Each row below holds a small network's activations on one input, seen along a few directions.
Each table varies a few parts of the input and shows all the possible inputs, shuffled.
Descriptions start from the smaller parts, as in this example, which fits no table here: one of 5 places around a ring, together with either a single point or one of 9 places along a line or (one of 3 separate values, together with one of 6 places along a line).
Shared parts are said once, and a part with two or three values counts as separate values.
In the rows, 128 means zero.

Other details of the inputs shift rows strongly along two fixed directions, in all tables alike. That doesn't count.

Table:
row 1: [ 75  74 143 112 171  44 205 131 196 142 154  90]
row 2: [ 79 120 218 154 156 117 116  97 141 163  89 132]
row 3: [ 95 104 174 188 136 122 141 140 120 153  65  83]
row 4: [159 147  88 110 115 222  71 145  90 107 135 190]
row 5: [158 154  48  66 110 169 125 106 165  95 201 141]
row 6: [ 69  76 200 210 142  95 119 126  69 190  28 169]
row 7: [ 67  95 133 128 133  18 203  87 189 166 131 100]
row 8: [188 148  94 133 131 170  91 188  67  91 163 199]
row 9: [132  90 143 177 158 119 126 129  78 127 115 155]
row 10: [162 146 113 164 118 163  99 153  74 122 103 112]
row 11: [160 151  84 129 110 133  95 152  60 127 124 192]
row 12: [149 151 125 154 109 145 124 161 123 120 125 105]
row 13: [107 104 167 200 138 112 143 110 119 153  72  78]
row 14: [148 174 143 124 137 204  67 139  65 108 102 195]
row 15: [ 72  38 202 212 134 131  89 126 104 167  25 113]
row 16: [170 133  88 129  87 186  59 175 106  92 136 155]
row 17: [128 107  65  82  96 102 155 113 202  96 186  72]
row 18: [119 164 115  67 137 109 158  80 188 107 184 108]
row 19: [159 185 105  71 118 110 182 113 166  98 171  95]
row 20: [183 192 147 125 114 174 106 159  86 109 118 158]
row 21: [145 118 123 147 136 198  62 114  79 145 105 172]
row 22: [160 196  65  23 122 139 135 112 168  84 218 128]
row 23: [159 176 117  74 123 112 168 120 149 115 161  92]
row 24: [ 80  69 135 103 164  26 212 104 197 151 182  63]
row 25: [ 73  80 210 218 138  83 113 126  88 196  39 168]
row 26: [160 174 155 127 126 168 121 152  81 114  95 146]
row 27: [155 159  62  60 104 169 119 134 178 102 205 151]
row 28: [ 71  58 121 100 121  45 181  92 236 145 154  25]
Each input here is: one of 4 places along a line, together with either one of 2 separate values or one of 5 places around a ring.
Changing only the place on the line of 4 turns row 26 into row 23. The same change can be made to row 4. Which row results? -> row 21
Start at row 16 and move only the place on the ring of 5, one step at a time. The first step leads to row 27. Which rows follow, in order? -> row 2, row 20, row 12
Which other rows agree with row 18 in the place on the line of 4? List them by row number. -> row 5, row 7, row 9, row 13, row 17, row 19

Table:
row 29: [110 111 153 125 148 109 157 149 111 111  88 117]
row 30: [195 145  94 113 101 186  54 185  81  50 148 168]
row 31: [102 107 140 142 154  96 125  95 119 153 134 184]
row 32: [178 214  89 100 126 171 103 112 102  80 179 160]
row 33: [160 108  58 123 111 126 113 159 132  94 202 161]
row 34: [145  98 111  93 124  61 160 112 186 114 186  55]
row 35: [ 84  82  70 112 114  97 148 102 172 146 150 126]
row 36: [123 129 160  99 146  76 147  71 135 141 140 109]
row 37: [125  94 137 152 118 141  91  93  82 154  68 112]
row 38: [161 163  92  93 145 186 121 190  79 102 147 159]
row 39: [197 196 110 108 128 223  89 126  87  96 160 207]
row 40: [177 211  96 150  87 161  96 160  91 108 125 152]
row 41: [ 83  99 143 170 111  61 151 133 144 178 105 148]
row 42: [151 163 149 149  86 162  70 178  67 106  69 183]
row 43: [125  90 191 197 166 114 127 125  34 164  37 117]
row 44: [126 137 145 122  99  64 156 120 145 154 117  90]
row 45: [114 103  85 126 151  83 180 146 129 132 148 143]
row 46: [120 132 114  93 148 112 228 126 194 127 171  81]
row 47: [ 90 103 234 171 158 128  86  96  79 142  44 168]
row 48: [ 85 113 216 189 129 133  94 154  97 191  45 147]
row 49: [100 104 126 126 123 151 149  90 181 154 117  98]
row 50: [ 84 107 138 165 131 125 132  76 151 156  89  75]
row 51: [137 170 113  99  94 117 178 137 201 135 164 110]
row 52: [131 103 172 218 147 137  88 123 101 133  94 104]
row 53: [ 96 116 106  90 121 162 111 126 151 137 132 114]
row 54: [127 161 125  54 150 133 129 121 161 125 185 148]
row 55: [130 130  87  82  93 167 100 130 129  88 121 133]
row 56: [129  93 152 149 140 126 148 121 188 135 153  91]
row 57: [109  99 122  80 141  92 151 144 214 124 199  73]
row 58: [142 159 112 150 149 140 155 139  95 111 124 108]
Changing only one part turns row 38 into row 53. The same change can be made to row 43. Which row results? -> row 37
What do these inputs look like to the network? -> one of 5 separate values, together with either a single point or one of 5 places around a ring
Which other rows agree with row 51 in the choice among 5 separate values? List them by row number. -> row 40, row 41, row 42, row 44, row 48

Table:
row 59: [149 111 104 136 131 168  86 156  87 106 133 173]
row 60: [103  99  86  67 126  85 179 134 205 115 179  64]
row 61: [133 127 119 125 121 173  90 123  95 114 100 135]
row 62: [153 172 110  90 130 171 107 142 112 103 137 127]
row 63: [112 117 173 142 153 103 151 119 115 135 107 134]
row 64: [185 164 121 126 127 146 118 144  95  95 132 150]
row 65: [101 118 111 116 126  58 172 123 171 150 148 105]
row 66: [159 187  80  55 117 148 132 136 161 104 179 142]
row 67: [158 179 102 106 111 145 151 157 130  90 154 140]
row 68: [124 115 118 131 137  64 164 119 166 126 145  88]
row 69: [100  77 149 159 134 112 119 130 133 166 102 134]
row 70: [ 92  96 215 183 159 109 137 120  86 164  38 111]
row 71: [153 157 130 123 121 135 127 144  98 128 123 164]
row 72: [121 144 137  85 109  71 185 127 181 122 164  81]
row 73: [143 154  91 117 101 178 107 130 132  95 142 145]
row 74: [142 117  86 105 122 141 121 146 130 109 179 147]
row 75: [123 134 153 115 148 103 146 100 179 132 142  89]
row 76: [102 102 145 161 149  91 136 126 110 140 108 133]
row 77: [ 92 105 123  95 135 102 152  88 182 123 154 105]
row 78: [144 140 102 111 110 168  93 121 114 118 120 166]
row 79: [169 138 108 133 117 174  78 117 102 100 125 152]
row 80: [136 129 124 140 114 169  79 117  95 135 104 170]
row 81: [150 178 120 127 122 183 104 145 119 105 133 148]
row 82: [123  79 142 155 140 109 124 124 148 135 120 108]
row 83: [129 130 112 116 122 156 104 109 118 117 147 152]
row 84: [111 128 157 121 143  92 170 115 138 136 142 123]
row 85: [142 142  94 127 125 120 127 143 100 114 157 153]
row 86: [102 104 163 145 110 126 107 103 135 144 101 109]
row 87: [112 128  96  99 123  67 175 129 174 134 153 110]
row 88: [129 117 163 197 118 128  84 149  58 147  69 145]
row 89: [140 157 127 104 142 155 112 125 120 110 148 148]
row 90: [134 150 151 138 146 165  94 123  92 132 125 159]
row 91: [133 123 132 171 135 141  97 154  56 129  73 141]
row 92: [ 93  55 177 197 149 123 128 116 118 181  75 104]
row 93: [118 136 149 125 145 132 149 104 152 153 131  93]
row 94: [151 173 111  96 123 156 108 133 127 125 151 153]
row 95: [141 124 123 174 131 135 123 137  79 145 102 131]
row 96: [153 149  70  85 106 161 135 112 149 108 174 115]
row 97: [109 137 167 118 124 111 132 114 160 144 131  93]
row 98: [140 130  76 110 107 147 135 160 160  97 169 127]
row 99: [ 91 103 195 153 148  81 165 109 138 170  74 122]
row 100: [ 98 116 138 171 130  96 151 135 138 138 105 111]
row 101: [104  90 114 107 127  95 154 129 181 143 143 114]
row 102: [153 138 159 169 137 159 124 134  66 143  87 144]
row 103: [111  90 136 132 111 105 128 138 155 138 135  99]
What do these inputs look like to the network? -> one of 5 places around a ring, together with either one of 4 places along a line or one of 5 separate values
Changing only the place on the ring of 5 turns row 92 into row 96. The same change can be made to row 98. Which row results? -> row 73
Changing only the place on the ring of 5 turns row 93 into row 95. The same change can be made to row 89. Which row results? -> row 76
Start at row 71 and move only the place on the ring of 5, one step at a time. The first step leads to row 94. Which rows follow, in order? -> row 80, row 69, row 65
Which other rows agree with row 71 in the place on the ring of 5? List them by row number. -> row 63, row 64, row 67, row 70, row 72, row 84, row 99, row 102
Change only the place on the line of 4 in row 59. List by row number the other rows that result. -> row 69, row 74, row 101
